Each row below holds a small network's activations on one input, seen along a few directions.
Each table varies a few parts of the input and shows all the possible inputs, shuffled.
Descriptions start from the smaller parts, as in this example, which fits no table here: line(4) and (point or ring(9) or (values(2) and ring(8))).
Shared parts are said once, and a part with two or three values counts as separate values.
(in the rows, 128 means zero)

Other details of the inputs vary at random and push rows far along two fixed directions, the same in every table; ignore that.

Rows:
R1: [134 107  52 184 149 189 121  83 123 132 182 158 156]
R2: [145 159 144 128 162 173  36 137 223 165 139 163 182]
R3: [117 134 191  90 102  66 119 162 128 145 100 126 115]
R4: [130 103 101 136 107 102 208 111  73  88 131  97  74]
R5: [114 114 100 131 111 131 225 107  57  86 122  86  77]
R6: [ 95 161 202  70 107  97 135 166 120 149  83 115 129]
R7: [147 146 142 134 167 181  36 140 200 158 142 160 177]
R8: [120 158 151 133 140 152  45 129 199 190 163 189 184]
R9: [118 156 131 132 139 167  64 120 185 183 150 174 201]
R10: [118 133 201  95 109  79 116 164 134 149 117 132 109]
R11: [138 145 214  76 125  63  91 190 155 126  70 105 111]
R12: [100 162 219  65 102  80 120 175 130 157  85 121 131]
R13: [137 102  23 191 144 184 144  67 112 118 176 145 156]
R14: [120 162 145 129 140 157  55 125 201 191 158 184 191]
R15: [116 156 135 133 142 156  43 128 186 188 147 187 201]
R16: [127 111  31 183 148 207 141  71 110 122 163 145 169]
R17: [131 135 124 145 135 141  61 117 185 174 158 178 182]
R18: [157  94  98 143 129 102 190 125  91  61 113  77  60]
R19: [170  87  38 200 170 185 111  91 130  93 168 134 131]
R20: [140  98  46 191 147 186 125  80 117 125 187 158 148]
R21: [138 103  40 185 143 175 119  80 119 127 172 157 160]
R22: [157  92  97 138 127  94 190 128  81  58 102  69  65]
R23: [146  96  93 129 126 112 198 127  63  51  90  65  64]
R24: [154  94  98 146 131 103 188 124  84  58 114  77  55]
R25: [105 153 215  76 108  94 130 170 124 153 103 121 117]
R26: [115 109 106 125 107 107 204 120  53  90 108  92  87]
R27: [142 162 151 128 164 174  27 140 220 168 140 167 180]
R28: [105 161 210  74 104  87 138 163 137 150 102 120 117]
R29: [131 114  42 186 145 195 139  73 119 126 179 152 149]
R30: [130 154 218  61 120  78 107 190 145 123  62  93 110]
R31: [100 162 200  74 107 104 150 158 133 147  99 114 120]
R32: [166  92  24 199 169 178 102  87 134  93 154 139 145]
R33: [125 149 132 135 138 150  56 123 189 182 156 179 194]
R34: [107 152 209  74 101  66 113 174 130 151  92 128 120]
R35: [122 105 105 126 108 100 199 120  58  93 113  94  89]
R36: [114 137 194  87 101  62 118 164 127 144  96 128 111]
R37: [113 146 205  90 106  71 115 161 145 151 115 134 107]
R38: [128 110  44 184 151 214 140  76 113 127 176 148 159]
R39: [134  94  99 143 107  96 200 108  79  90 134 103  72]
R40: [123 106 102 136 110 109 211 112  62  89 129  95  71]
R41: [133 151 207  67 119  82 121 180 147 121  71  88 106]
R42: [115 113  97 126 110 126 223 109  57  86 114  81  93]
Description of these inputs: line(6) and (values(2) or line(5)).
Question: Changing only the line(6) part turns R33 into R34. The same change can be made to R13. Which row results?
Answer: R15
Question: Changing only the line(6) part turns R38 into R16. The same change can be made to R1. Which row results?
Answer: R35
Question: Which other rows does R14 become when the line(5) part takes its other values? List them by row number.
Answer: R4, R28, R31, R39
Question: Which other rows does R27 become when the values(2) part takes its other values? List them by row number.
Answer: R24
Question: Which other rows does R30 become when the values(2) part takes its other values? List them by row number.
Answer: R11

Rows:
R43: [140 124  60 165 155 189 126  95 135 112 145 133 147]
R44: [132 106 128 122 108  88 196 128  82  86 111  88  62]
R45: [ 82 132 124 100  81 115 249 111  35 110 110  88  93]
R46: [132 108 131 122 110  84 196 131  86  89 114  86  67]
R47: [134 107 135 120 113  95 198 135  75  85 120  83  62]
R48: [144 117  78 172 145 157 116  98 146 128 165 148 142]
R49: [132 112 122 109 114 107 214 133  71  71  90  62  73]
R50: [140 119  78 172 146 157 116  99 146 127 163 150 139]
R51: [149 107  63 169 142 149 113  94 136 124 156 144 150]
R52: [144 111  84 165 146 173 116 101 141 126 166 146 142]
R53: [113 165 251  47 111  63 115 200 143 145  65  99 113]
R54: [144 112  85 165 148 172 114 103 142 128 167 144 144]
R55: [133 103 133 119 110  98 199 132  72  82 116  83  57]
R56: [145 102  70 171 147 160 108 102 129 121 152 143 153]
R57: [129 106 124 114 115 101 205 136  56  69  91  70  59]
R58: [134 104 127 115 114  98 208 137  61  72  92  67  70]
R59: [116 159 250  58 107  64 116 193 150 151  91 111 103]
R60: [109 172 241  45 109  76 121 193 148 139  62  98 108]
R61: [139 116  78 169 144 160 111  98 146 128 161 151 138]
R62: [144 103  66 173 146 163 106  97 125 118 151 146 146]
R63: [144 108  70 172 148 158 106 104 129 122 154 145 150]
R64: [141 118  83 168 150 170 114 102 139 126 169 147 138]
R65: [125 165 183 104 137 121  18 156 215 193 128 181 186]
R66: [144 112  77 170 144 158 117  98 148 128 162 147 144]
R67: [124 161 183 112 144 128  24 159 201 185 127 176 185]
R68: [139  95 115 120 103  74 201 128  67  79 104  79  69]
R69: [132 114 121 110 115 106 215 132  71  71  91  61  71]
R70: [123 169 191  99 147 148  26 161 212 187 118 168 196]
R71: [143 118  71 168 154 177 116 103 131 119 150 135 152]
R72: [ 87 123 137 114  78  89 230 113  53 126 133 113  87]
R73: [140 106  68 170 147 162 104 101 126 119 151 147 144]
R74: [115 159 234  58 102  45 106 191 148 149  76 118 106]
R75: [127 162 181 106 135 122  22 152 213 191 127 179 188]
R76: [124 181 187  98 148 152  35 159 218 186 120 161 196]
R77: [ 94 127  61 165 124 193 159  74  91 153 171 162 174]
R78: [135  94 120 123 110  80 199 134  57  75 101  76  67]
R79: [ 97 126  82 160 120 180 154  79 106 162 191 171 160]
R80: [112 162 244  51 109  70 114 195 140 141  64 103 108]
R81: [140 125  63 165 155 185 127  96 136 112 146 130 149]
R82: [112 165 244  53 111  64 120 198 136 139  67 100 104]
R83: [147 107  66 166 140 152 108  96 139 124 154 147 152]
R84: [143 113  77 170 142 160 116  96 147 127 161 149 144]
R85: [144 101  66 172 147 162 108  98 127 118 152 144 150]
R86: [127 168 184 108 138 118  21 157 215 192 129 180 189]
R87: [142 120  62 163 151 189 125  92 135 112 143 129 149]
R88: [130  99 120 123 113  85 194 136  59  74 100  84  62]
R89: [122 170 188 111 140 129  31 155 221 192 137 183 177]
R90: [ 72 174 243  46  69  50 135 171 119 192  97 141 139]
R91: [142 119  64 160 152 188 125  94 139 114 144 129 154]
R92: [141 116  81 169 150 173 113 101 138 125 168 149 135]
R93: [118 158 236  57 100  40 109 192 147 150  78 112 110]
R94: [140 116  65 170 155 182 118 100 128 114 148 139 145]
R95: [ 87 110 123 115  80  89 232 115  23 114 120 104  90]
R96: [123 168 195 106 143 143  27 157 213 191 141 179 176]
Question: Changing only one part turns R53 into R78. The same change can be made to R71. Which row results?
Answer: R63
Question: What do these inputs look like to the network?
Answer: line(6) and (point or ring(8))
Question: Which other rows does R52 become when the ring(8) part takes its other values? List them by row number.
Answer: R47, R54, R55, R59, R64, R92, R96
Question: Which other rows does R46 become when the ring(8) part takes its other values? List them by row number.
Answer: R44, R48, R50, R61, R66, R84, R89

Rows:
R97: [ 86 143 133  84 133 174 236 135  39  65  44  51  96]
R98: [ 94 189 218  72  98 106  67 153 199 218 118 183 213]
R99: [165  86  17 202 168 166 110  80 111  99 143 130 159]
R100: [180 104  20 204 171 197 136  66 158  76 176 137  99]
R101: [122 153 220  89 137 103  29 181 204 193 130 171 170]
R102: [ 93 140 141  85  74  58 219 135  60 123  79  90 111]
R103: [106 143  96 142 124 163 116  89 170 178 177 175 192]
R104: [128  93 118 115 109  67 179 147  47  90  82  85  77]
R105: [126 141 206  94 129 109  32 177 187 185 115 171 179]
R106: [136 175 205  74 147 103   8 174 230 163  64 142 182]
R107: [102 123 186  79  78  60 165 148  54 131 102 113  87]
R108: [110 147  97 168 125 173 131  81 182 180 199 171 158]
R109: [174  92  45 219 168 183 129  79 139  98 195 142 111]
R110: [109 156 189  68 122 182 230 157  67  87  90  41  75]
R111: [158  86  30 215 159 187 137  74 119 105 208 158 104]
R112: [142 135 199  94 127  82  81 175 155 138  90 121 137]
R113: [127  93  30 214 138 186 154  59  98 121 222 166 112]
R114: [ 99 109 130 108  84  66 187 141  31 108  96 107  90]
R115: [149 123 107 163 161 155  62 129 183 141 158 152 165]
R116: [ 97 114 170 101  79  67 188 150  62 114 122 111  72]
R117: [154 124 140  92 120  70 172 156 105  73  67  51  65]
R118: [158 144 118 132 166 158  48 129 215 131 138 149 162]
Question: What do these inputs look like to the network?
Answer: values(2) or (line(4) and line(5))
Question: Which other rows does R113 become when the line(4) part takes its other values? List them by row number.
Answer: R107, R114, R116
